A small network was shown many inputs. Here are its activations along a few directions, one row for each input.
Each table varies a few parts of the input and shows all the possible inputs, shuffled.
A made-up example of a description, with smaller parts first: one of 8 places around a ring, together with either a single point or one of 9 places along a line or (one of 3 separate values, together with one of 6 places along a line).
Shared parts are said once, and a part with two or three values counts as separate values.

Other details of the inputs vary at random and push rows far along two fixed directions, the same in every table; ignore that.
To show where, the next rows are all for the same input, with only those details redrawn:
[  3  -7  -5   9  13 -18  26  14  10 -11   1  15   2]
[  4  16  -7   6   9 -10  18  13   0  -1  -3  15   1]
[ -4  -6   2 -15 -24   2 -22 -14  -1  -1  -6  -7  -2]
[  1  24  -4  -6 -12   3  -9  -2  -9   8  -8   4  -1]
[ -3 -39   1   2   4 -20  18   5  20 -22   4   6   1]
[  0   6  -3  -6 -10  -3  -5  -2  -1   0  -5   2  -1]

Rows:
R1: [  0  21   6   3  -3  10 -10  -8 -12  13  -1  -3   3]
R2: [-15 -45   6 -10   1  -7  -1  -5  22 -13   7 -12   1]
R3: [  9  22  -3  10  14   6   4   9 -15  11  -4   8   2]
R4: [ -3  23   3  -3  -6  13 -10  -4 -10   7  -6   7   3]
R5: [ 1  3  3  8  3 -6 12  4  3 -8  0 12  5]
R6: [-1 -6 -4  1 10 -8  9  4  2  2  2 -3 -1]
R7: [  3 -12   9   3  -8  -1  -7  -8  -1  -7   0  -3   2]
R8: [  9  26 -11   5   7  -4   7   9 -11   8  -6   7  -1]
R9: [ -8  26   5  -3   0  15 -10  -5  -5  12  -1  -3   5]
R10: [ -6 -10   9  -9  -7  12 -27 -13  -5   9   2 -21  -1]
R11: [ 12  21 -20  14   4  19   7  13  -3   6   8  -2 -11]
R12: [  5  11 -10   6  19  -4  16  15  -6   3  -4  11   0]
R13: [ -3 -39  12   1   0  -2  -3  -7   8 -15   3  -3   2]
R14: [-2 16 -6  6 15 -7 21 11  2  5  0 11  2]
R15: [ -6 -13   0 -10  -6   1  -6  -3   3  -4  -4   1  -1]
R16: [-1 -8  5 16 29 -6 24 12  9 -5  8  6  6]
R17: [ 17  -8  -1  -2  -9  15   0  -3   8  -7  21 -20 -17]
R18: [  3 -10   6  -6 -18   5 -26 -14  -9   2  -3 -13  -1]
R19: [ 7 13 -1 15 21 -4 17 11 -6  8  4  5  3]
R20: [ -9  -9   1 -16  -8   9 -25 -12  -2   8  -1 -22  -3]
R21: [ -3 -39   1   2   4 -20  18   5  20 -22   4   6   1]
R22: [-7  8  7 -1 -5  5 -3 -7 -1  4  2  0  4]
Describe the family of inputs behind these rows.
> either one of 2 separate values or (one of 4 places along a line, together with one of 5 places around a ring)
Change only the place on the line of 4 in R5. List by row number the other rows that result.
> R4, R9, R22
Change only the place on the ring of 5 in R1. List by row number the other rows that result.
> R6, R14, R19, R22

Rows:
R23: [ 12  53  -3   1  -6  28 -17   0 -26  23  -5   2  -4]
R24: [ -6   6   6  -9  -5  -7 -10  -3   1   1 -10   5   7]
R25: [  7   0   0  -1   0   2  -5  -2  -6   5   2 -11  -4]
R26: [-12 -51   7  -1  -1 -26  14  -6  16 -24  -1  10   8]
R27: [  0 -12  -9  -1  -7  -4  -1   0   6 -10  -6   2  -3]
R28: [-12  -6   6 -16 -28  23 -39 -23  -3  12   2 -25  -4]
R29: [-12  11   8 -24 -23   3 -29 -17  -8  10 -15  -3   3]
R30: [  5  38  -5  -4 -15  16 -19  -5 -16  25  -1  -9  -6]
R31: [  4  -9  -1   0   1  -3   2  -2   4  -2   8 -11  -6]
R32: [-12 -36   9 -12 -17  14 -32 -19   2  -1   2 -20  -2]
R33: [-15 -22   9 -23 -26  -5 -22 -23  -2  -3 -11  -3   2]
R34: [13 34 -6 12 15  9 17 11 -5  5  7  4 -4]
R35: [ 8 -8 -1 15 16 -2 28 13 13 -9 15  7 -3]
R36: [ -8 -47  10   3   1 -25   9   1  22 -26   1   5   8]
R37: [ -6 -12   4   2  -9 -14  -1  -4   3 -10  -6   7   7]
R38: [11  8 -7 16 23 -6 22 18 -3  4  3 11 -1]
R39: [ 11  -9   0  13  22  -3  26  13   7 -12  10   4  -1]
R40: [  6  35  -8  15  28   7  18  16 -10  12   1   7   3]
R41: [ 3 36 -8 12 21  8 15 12 -6 12  3  3  0]
R42: [  1  -8 -13   1  11 -14  24  18  12 -13   0  16  -2]
Describe the family of inputs behind these rows.
> either one of 2 separate values or one of 6 places around a ring or (one of 3 separate values, together with one of 4 places along a line)
Change only the choice among 3 separate values in R28. List by row number the other rows that result.
> R30, R35

Rows:
R43: [ 9 10 -3 15  7 -9 16 -1 -5  9  8 -3 -9]
R44: [ 17  42 -19   7   7   9  -7  18 -13  19  -9  -7  -6]
R45: [  6 -14  18   2 -13   0 -20 -14 -10   2   4 -20   8]
R46: [-13 -18  -6 -13 -14  10 -17 -18   4  11   4 -22  -8]
R47: [  6  23  -5  14  26   0   8  15 -15  17  -2  -4   9]
R48: [  9 -48   1   2  13 -19  45  11  27 -29  22   6  -7]
R49: [-18 -12  12 -20  -2  14 -19 -13  10   8   5 -22  -3]
R50: [ -6  -8  -9 -21 -14  19 -11  -5   2  -1   3  -8  -8]
R51: [ 3 10 -9 27 19 -7 42 11  8 -7 10 24 -1]
R52: [ -8  -7  22 -14 -12   9 -13 -20   9   2  10 -16  -2]
R53: [ 19  47  -7  27   8  10   4   3 -28  18  -6  20  -2]
R54: [ 3 35  2 11  8  0 20  5 -4 10 13  4  8]
R55: [ -1  -3  -5 -22 -10 -15   2 -11   0 -16 -22   8   4]
R56: [-16 -10  13 -16 -28 -12 -22 -13  -1  11 -16   4  16]
R57: [-16 -41   5   3  15 -39  30  -1  22 -35  -9  10  23]
R58: [ -2  34  -8  10   2 -18  18  12 -10  24 -21  34   5]
R59: [ -1 -40  -2   4   0 -39  29  21  35 -19  -7  28   5]
R60: [ 12 -32   3  -6   0 -13  18   0   9 -15  17  -7 -12]
R61: [-17  -6  -8 -12 -22  21 -27 -21  -1  10  -2 -14  -7]
R62: [ -1 -12   5  14 -10   7  -1 -10  -2  -9   2   7  -1]
R63: [-10  10  21 -14 -19  22 -24 -24   2   4   5  -6   2]
R64: [ -1  31 -15  22  19  13  17  15 -13  13  -8  17  -1]
R65: [-13  -7  -2 -11 -19 -14 -10 -24  -1  -8 -25  -1   5]
R66: [-10   2 -13 -15 -27  21 -27  -7  10   0   2 -15 -10]
R67: [ -5 -18  -3 -17 -17  22 -20  -6  -5  -6  -3  -8  -8]
R68: [  9  52   4   7   3   2   2   0 -20  24   6 -10   5]
R69: [ -9  16  13  -4   9 -16  12  11   4  13 -15  30  13]
R70: [  1  42  16   8   3  22  -5  -2 -13   9  -4  13   4]
R71: [ 10 -38  -6  -5  14  -6   8  10   2 -11   4 -10  -6]
R72: [  4  -8   4   0 -33  13 -22  -9   7 -15   2  -4  -7]
R73: [  6  -1 -11  15  21  -2   9  10 -10  12  -6  -4  -3]
R74: [ 19  -5   2   1 -20   1 -22  -5   0  -5   1 -17  -8]
R75: [ 11  37 -12  12  -3   6  15  12   9  -3   9  16  -5]
R76: [  2  11 -15  11   6  10   9  20   8  -4  -1   9  -4]
R77: [ -8  36  -4   9   5  22  -7   6 -17  16  -5   3  11]
R78: [ -6  -8 -11 -19 -21  11 -21  -6  15   1   8 -25 -12]
R79: [-25  -7  15 -23 -10 -11 -30 -14  -7  -2 -11   3   5]
R80: [ 21  50 -12  13   5  -3  15  17  -3   9   7   2 -10]
R81: [  8 -51 -10  17  24 -15  21  21  26 -28   9   5  -2]
R82: [ 16 -11   3   3 -25   8 -25  -7   0 -11  -1  -7  -5]
R83: [-13 -14  13 -17   3   7 -22 -12   5  12   4 -26  -6]
R84: [ -2 -12   3 -29 -33  -9 -18 -10  -3   7 -18  11   1]
R85: [  2  30 -14  -7   9 -19  15  18 -20   2 -11  30   2]
R86: [  5 -49   0   5  10 -14  43  10  27 -35  19  16  -4]
R87: [-17  -8  -5  -6  -9 -20 -12  -7 -11  -1 -11  11   1]
R88: [-10  28   5   2  16  23  -6   5  -6  11  -6   7   3]
R89: [ -7 -11  16   3 -22  12 -18 -16  -3  -8   4  -6  11]
R90: [  7  46 -20 -13   4  17   5  11 -14  22   0  -1  -8]
R91: [ -3  44 -16  -6 -11 -13 -13  12 -15   6 -15  18   0]
R92: [ 17  29 -14  -2   7  21  -8  10 -25  15  -9   5  -4]
R93: [-18 -49   8   5  31  -8  30  12  36 -21  14   4   5]
R94: [-17 -47   5  -9   1  -6  -2  -9  21  -8  16 -21   6]
R95: [ -4 -13  -8  -2   3  -1  -4  -6   0  14   4 -18  -9]
R96: [  4  -4   0 -12 -31   6 -17 -13  14  -7  12 -18 -12]
R97: [ 10  16  11  19  39 -15  39  18   9   2  14   8   0]
R98: [ 17 -19   7  -9 -21  11 -21 -14 -13 -10   0  -4  -6]
R99: [-15 -43  13  -2  24 -36  31   0  30 -34 -10  16  15]
R100: [  6 -34  24  10  20 -13  10   1  11 -14  10  -5   2]
R101: [ 4 18  3 10 36  3  7 14 -7 14 -3  1  2]
R102: [ -4  -1   3  -9 -29  10 -19 -27  -4   9   6 -18  -9]
R103: [16  7 13 28 42 -7 33 19  3 -9  6 23 10]
R104: [ -1  45   3   8  -7  15   1  -3 -11  12   5   7  11]
R105: [ 13  50 -20  -6  13   9  10  15 -22  26   0  -1 -12]
R106: [  9 -10   8   1 -22   5 -28 -22 -16   9  -3 -20  -7]
R107: [ 18  -8   7 -12 -23   8 -24 -13 -18   0  -2 -17 -10]
R108: [  1 -19  -6   9   6   8 -12  -5  -7   4  -5  -4  -1]
R109: [-24   2   6 -19 -22 -11 -34 -15 -19   2 -10  -2  12]
R110: [ 17   7  -5  20  21  -3  46  24  -2 -20   5  30  -3]
R111: [ 10  14 -23  14  30 -14  33  31  14   2   9   2  -9]
R112: [ -4 -16  -7  -9 -11 -26   5  -5  21 -28 -18   1   3]
R113: [  5 -15  16   5 -15   7 -24 -16  -9  -3   3 -10  12]
R114: [-18 -48   0  10  22 -10  30  11  29 -21  16   0  12]
R115: [-13 -13   5 -11  -8   4 -20 -11  -3  12   4 -30   1]
R116: [  8  33  -8  20  29   8   8  18 -17  15  -4  10  15]
R117: [ -7 -19  14  -8   5  17 -31 -12  -2   3  -4 -12   3]
Changing only one part turns R56 into R59. The same change can be made to R116. Which row results?
> R81
Changing only one part turns R75 into R51. The same change can be made to R72. Which row results?
> R62
Describe the family of inputs behind these rows.
> one of 5 places along a line, together with either one of 3 separate values or (one of 2 separate values, together with one of 6 places around a ring)
Change only the place on the ring of 6 in R110. List by row number the other rows that result.
> R48, R60, R86, R98, R107
Change only the choice among 2 separate values in R93. List by row number the other rows that result.
> R63
